These are the activations of a small neural network, seen along a few directions. Each row is one input.
Each table varies a few parts of the input and shows all the possible inputs, shuffled.
Descriptions start from the smaller parts, as in this example, which fits no table here: one of 3 separate values, together with either a single point or one of 11 places along a line or (one of 5 places around a ring, together with one of 6 places along a line).
Shared parts are said once, and a part with two or three values counts as separate values.
In the rows, zero is written as 128.

Table:
row 1: [102 148 136 139 159 112 151 124 147 126  93 151 152]
row 2: [105 116 113 127  94 135 136 138 135 120 178 141 110]
row 3: [135 128 127 167 154 142  84 103 130 126 114 109 120]
row 4: [117 136 146 115 161 113 139 132 131 134  73 140 153]
row 5: [120 148 122 179 145 144 106  92 139 126 122 121 133]
row 6: [142 128 138 142 148 145  87 106 109 136  94 101 134]
row 7: [133 109 103 114 154 117 141 165 145 138 145 133  93]
row 8: [ 91 125 145 154 119 128 105 113 149  99 132 144 134]
row 9: [105 104 152 142 130 130  85 124 140  99 124 130 122]
row 10: [157 121 105 114 121 148 116 131  95 156 139  99 109]
row 11: [ 88 136 152 140 109 129 123 108 128 107 118 147 154]
row 12: [216 142 195 141 110  94 144 115 171  67 135 110 169]
row 13: [117 144 103 111 132 113 178 148 133 146 138 150 125]
row 14: [133 149 137 140 135 142 111  94 102 142  87 115 153]
row 15: [127  99 128  90  96 133 116 152 105 130 149 122 110]
row 16: [149 119  95 139 129 149 114 127 116 147 159 106  95]
row 17: [112 104 162 118 123 133  89 128 119 109 104 123 137]
row 18: [104 135 130 154 171 115 134 130 168 118 108 147 133]
row 19: [133 156  94 136 106 141 150 110 104 155 151 125 125]
row 20: [131 129 113  87 134 117 168 156 117 154 118 138 127]
row 21: [230 136 159 112  83  93 172 138 157  87 179 108 143]
row 22: [119 131  96 125 143 115 161 154 153 138 153 146 106]
row 23: [118 114 137 142 181 117 114 141 159 118 100 133 121]
row 24: [135 143  87 151 117 144 133 116 125 146 167 121 106]
row 25: [118 117 129  88  84 133 141 139  98 136 143 134 130]
row 26: [119  95 120 115 105 137 115 149 127 120 170 127  98]
row 27: [104 126 161 115 109 126 110 115 112 115  97 137 154]
row 28: [140 109 114  89 148 120 145 168 124 148 125 125 108]
row 29: [148 143 103 112 107 142 138 118  88 163 131 114 126]
row 30: [103 129 119 113  83 132 152 132 114 128 163 145 129]
row 31: [126 116 146 117 174 116 116 144 138 127  80 127 134]
row 32: [118 161 128 164 133 141 122  86 118 134 107 126 152]
Changing only one part turns row 6 into row 10. The same change can be made to row 18. Which row results?
> row 22
What do these inputs look like to the network?
> one of 2 separate values, together with either a single point or (one of 3 separate values, together with one of 5 places around a ring)
Change only the place on the ring of 5 in row 19. List by row number the other rows that result.
> row 10, row 16, row 24, row 29
Change only the choice among 2 separate values in row 17. List by row number the other rows that result.
> row 15

Table:
row 33: [104 139  84 144 179 160 127 113  99 183  93 119 119]
row 34: [153 117 137  89  95  92 189 170 159 104 177 152 122]
row 35: [142 130 102 164  99 160  91  98 104 134 176 102  98]
row 36: [  6 109 151 160 163 152  47  94 124 116  59 153 138]
row 37: [120 150 115 104 196  98 155 152 129 163  57 144 136]
row 38: [ 19 105 177 136 186 108  89 140 167  90  52 174 149]
row 39: [149  93 154  52  75  99 177 187 138 104 170 146 125]
row 40: [176 139 141 132 158  93 165 149 188 108 129 134 135]
row 41: [ 77 117  65 110 104 154 138 140  93 171 169 142  87]
row 42: [126 108 115  97  38 172 105 121  64 143 187 107 109]
row 43: [205 150 159 154 127 128 141  96 132 110 122  92 166]
row 44: [157 154 118 168 132 171 107  77  90 154 119  89 139]
row 45: [113 135  95 128 190 112 157 164 166 150 114 145 111]
row 46: [ 90 113  91  86 127 111 180 186 136 146 162 163  98]
row 47: [100 139  68 153 167 155 114 119 123 175 121 124 100]
row 48: [201 150 143 163 115 123 128 102 156 102 149  98 147]
row 49: [109 119 223 177 108 120  60  81 154  45  86 133 187]
row 50: [117 135 111 119 202 117 170 158 142 158  86 139 130]
row 51: [174 104 157  83  33 129 139 140 106  98 190 110 137]
row 52: [ 82 110 223 140 154  90  98 124 189  48  68 163 173]
row 53: [165 115 141 119 137  88 163 163 179  96 159 142 114]
row 54: [182 154 160 108 164  79 163 137 152 121  73 133 161]
row 55: [153 154 102 177 120 166  94  83 114 146 146  94 119]
row 56: [102 111  95 115 169 106 154 179 156 138 144 152  89]
row 57: [ 73  92  82  73  84 161 126 157  73 172 161 136  90]
row 58: [129 132  99 134  57 165 117 105  84 142 195 112 107]
row 59: [159 169 122 153 126 152  92  71  77 159  90  93 145]
row 60: [180 139 156 123 170  98 178 143 164 116 102 128 154]
row 61: [207 165 163 139 121 109 125  90 120 115  93  97 173]
row 62: [177 128 140 120  52 122 151 123 127  98 198 115 134]
row 63: [190 126 144 150  94 117 125 116 146  90 180 105 126]
row 64: [ 86  88 108  49 107 118 168 202 116 146 154 157 101]
row 65: [107 153  88 129 173 141 112 107  86 188  64 123 126]
row 66: [ 61 123 181 192 113 162  26  62 112  89  83 130 159]
row 67: [ 89 115  69 140 146 150 112 133 113 163 151 132  79]
Changing only one part turns row 57 into row 42. The same change can be made to row 33. Which row results?
> row 44
What do these inputs look like to the network?
> one of 5 places around a ring, together with either a single point or one of 6 places along a line
Change only the place on the ring of 5 in row 54. List by row number the other rows that result.
> row 37, row 59, row 61, row 65
List by row number the other rows that have the place on the ring of 5 in common with row 39.
> row 34, row 40, row 52, row 53, row 54, row 60

Table:
row 68: [155 110 123 105  69 128 163 149 150 109 209 130 112]
row 69: [135 145 174 143 134 111 139 124 158  91 112 131 167]
row 70: [132 139 130 128 108 137 114  95  81 136 121 114 138]
row 71: [ 29 121  92 171 185 165  53 105 117 164  68 132 104]
row 72: [ 29 138  80 149 152 166  90 111  97 181  88 143 108]
row 73: [153 122 118 112  96 142 118 121  80 144 158 105 107]
row 74: [172 116 154  92 107 113 154 163 137 110 153 113 136]
row 75: [107 102  77  82 160 103 208 207 159 144 166 169  81]
row 76: [161 168 148 144 144  92 136 114 160 113  98 136 151]
row 77: [176 156 139 109 130  89 147 126 139 125 101 127 152]
row 78: [140 157 128 175 136 163 118  80 111 143 112 108 152]
row 79: [116 151 138 163 122 140 103  82 102 125 118 123 138]
row 80: [112  98 110  65 174 103 184 204 138 149 113 160 100]
row 81: [126 124 152 117  89 123 112 113 102 113 121 131 149]
row 82: [111 135 160 152 104 126 101 101 123 101 118 139 149]
row 83: [ 66 113  60  96 129 169 103 151  74 199 132 130  81]
row 84: [139 124 167 103  95 123 135 120 130 106 120 129 163]
row 85: [177 128 108 124 109 165 133 119  89 162 153  90 121]
row 86: [135 128 186 165 166 110 101 117 179  74  93 121 163]
row 87: [116 134 150 185 155 139  66  76 122 107  98 113 134]
row 88: [148 125  86 130  82 142 142 124 101 140 210 115  87]
row 89: [ 75 127 130 116 201 101 169 165 160 129  73 178 131]
row 90: [139 140 140 197 169 162  80  74 131 126  93  98 148]
row 91: [198 139 128  93 118  94 152 153 138 133 138 118 120]
row 92: [122 119 187 161 142 125  87 101 172  77  97 128 158]
row 93: [ 87 115 125  82 185  94 180 177 140 147  81 168 134]
row 94: [156 145 120 140 121 160 128  93  90 154 116  99 152]
row 95: [ 74 110 141 138 234 100 132 158 180 112  54 167 128]
row 96: [ 45 126  72 113 137 163 101 124  76 193  91 134 108]
row 97: [160 106 155  87  83 129 139 146 129 113 157 120 131]
row 98: [172 131  76 141  96 165 157 123 110 158 205 100 101]
row 99: [151 134 166 108 119 108 149 136 138 103 116 123 168]
row 100: [193 142  95 110 104  94 176 156 159 128 190 128 101]
row 101: [143 110 108 118  63 128 140 143 122 116 211 131  99]
row 102: [160 151 160 166 177  91  99 108 180  96  78 126 148]
row 103: [167 120 122 109  93 113 178 166 157 106 205 123 117]
row 104: [110 118 172 174 136 125  64  94 143  84  99 129 145]
row 105: [123 135 175 139 109 126 124 107 151  94 116 138 162]
row 106: [ 61 112  28 115 112 168 129 153  96 196 180 134  58]
row 107: [148 106 140 101  77 128 116 140 101 121 158 121 118]
What do these inputs look like to the network?
> one of 5 places along a line, together with either one of 2 separate values or one of 6 places along a line
Changing only the place on the line of 5 turns row 104 into row 81. The same change can be made to row 86. Which row results?
> row 99
Changing only the place on the line of 5 turns row 80 into row 95. The same change can be made to row 83. Which row results?
> row 71
Change only the place on the line of 5 in row 84. List by row number the other rows that result.
> row 68, row 92, row 97, row 105
Change only the place on the line of 6 in row 98. List by row number the other rows that result.
> row 68, row 88, row 100, row 101, row 103
List by row number the other rows that have the place on the line of 5 in common with row 105.
> row 69, row 72, row 76, row 78, row 79, row 82, row 89
